These are the activations of a small neural network, seen along a few directions. Each row is one input.
In each table, some parts of the input vary, and every possible input appears once, in random order.
Descriptions start from the smaller parts, as in this example, which fits no table here: line(4) and (point or line(9) or (values(2) and ring(5))).
Shared parts are said once, and a part with two or three values counts as separate values.
In the rows, zero is written as 128.

Other details of the inputs shift rows strongly along two fixed directions, in all tables alike. That doesn't count.

A family of inputs:
row 1: [ 83 107  81 128 211 192 121 140 126  67  12]
row 2: [155 128 152 121  86 108 131 134 130 146 158]
row 3: [150  62 190  88 130 112  57 126 103 169  59]
row 4: [131 132 152 108  86 104 126 123 130 140 164]
row 5: [108 132  84 139 204 200  83  78 107  93  40]
row 6: [ 89 112  74 134 207 183 117 148 122  69  11]
row 7: [135  87 164 103 133 127  90 133 107 156 110]
row 8: [136 181  39 200 183 180 162 102 142  93 134]
row 9: [139 135 146 113  86  95 128 127 129 147 161]
row 10: [125 165 107 150  62  64 236 185 184 100 208]
row 11: [121 167  97 145  75  86 227 187 171  95 195]
row 12: [122  82 173  86 144 112  55 120  93 162  62]
row 13: [147 118 189  97  43  50 137 138 139 174 195]
row 14: [147 110 188 111  70  60 143 154 137 183 201]
row 15: [129 126 143 127 122 124 130 134 123 146 160]
row 16: [123 181  48 186 180 200 164  98 139  83 143]
row 17: [122 158  52 181 213 192 121 105 117 102  89]
row 18: [139 196  77 177 112 167 191 104 156  82 196]
row 19: [144 201  71 182 108 161 189 110 154  86 197]
row 20: [141  60 180  86 146 116  60 139  96 178  74]
row 21: [125 122 151 123 123 128 133 128 125 143 160]
row 22: [118 133 161 106  93 106 130 118 130 139 166]
row 23: [125  71 188  82 137  96  53 119 100 171  63]
row 24: [118 108 167  96 118 111  90 119 111 148 115]
Description of these inputs: line(4) and (point or line(5)).
Changing only the line(4) part turns row 5 into row 4. The same change can be made to row 21. Which row results?
Answer: row 15
Change only the line(5) part in row 23. List by row number the other rows that result.
Answer: row 3, row 8, row 13, row 14
Start at row 23 and move only the line(4) part, one step at a time. The first step leads to row 12. Which rows follow, in order?
Answer: row 24, row 22
Which other rows agree with row 9 in the line(4) part? List them by row number.
Answer: row 2, row 11, row 12, row 17, row 20

A family of inputs:
row 25: [121  49 198  71  95  78 121 200 132 136  68]
row 26: [123 195  23 186 189 184 144  86 134  80  99]
row 27: [125 204  43 174 143 179 179  93 149  76 168]
row 28: [130 148 143 125  78 114 160 148 132 137 216]
row 29: [140 141 133 132 117 119 122 118 125 128 121]
row 30: [127 125 125 124 158 172  98 101 112 110  76]
row 31: [145 163  89 171 128 119 173 122 150 134 184]
row 32: [132  91 120 122 200 198  54 111  89 118  25]
row 33: [148 123 132 153 141 123 129 126 129 145 127]
row 34: [127 138 122 135 131 121 120 140 115 139 139]
row 35: [113  92 116 137 227 166  65 112  95 140  27]
row 36: [124 143 121 122  45  58 233 196 181 109 213]
row 37: [122  88 219  72  60  45 104 146 123 180 155]
row 38: [112 185  31 179 185 204 148  76 143  66 109]
row 39: [128  93 220  68  59  47 104 151 114 184 157]
row 40: [108 141  71 171 223 208 121  98 117  99  84]
row 41: [149 140 139 117  69 106 156 143 139 144 214]
row 42: [123  53 195  73 146 138  41 110  98 148  31]
row 43: [104  74 222  55  36  24 169 225 149 155 170]
row 44: [154 212  68 196  91 129 204 132 156 101 226]
row 45: [129 114 134 128 151 133  87 106 118 125  65]
row 46: [147  66 181  78 115  88  62 147  99 185  92]
row 47: [133 213  62 181  89 113 207 108 172  98 221]
row 48: [154  63 235  78  71  78 110 151 123 190 164]
row 49: [ 94 101 124 111 198 182  64  93 100 109  31]
row 50: [ 99 106 121 109 202 188  63  98  91 112  29]
row 51: [142 194  70 186 108 142 218 117 169 108 244]
Changing only one part turns row 51 into row 48. The same change can be made to row 46. Which row results?
Answer: row 44
Describe the family of inputs behind these rows.
Answer: values(3) and (point or (values(2) and line(4)))
Which other rows agree with row 43 in the values(3) part? List them by row number.
Answer: row 28, row 34, row 35, row 37, row 39, row 40, row 49, row 50
Change only the values(2) part in row 31. List by row number the other rows that result.
Answer: row 51
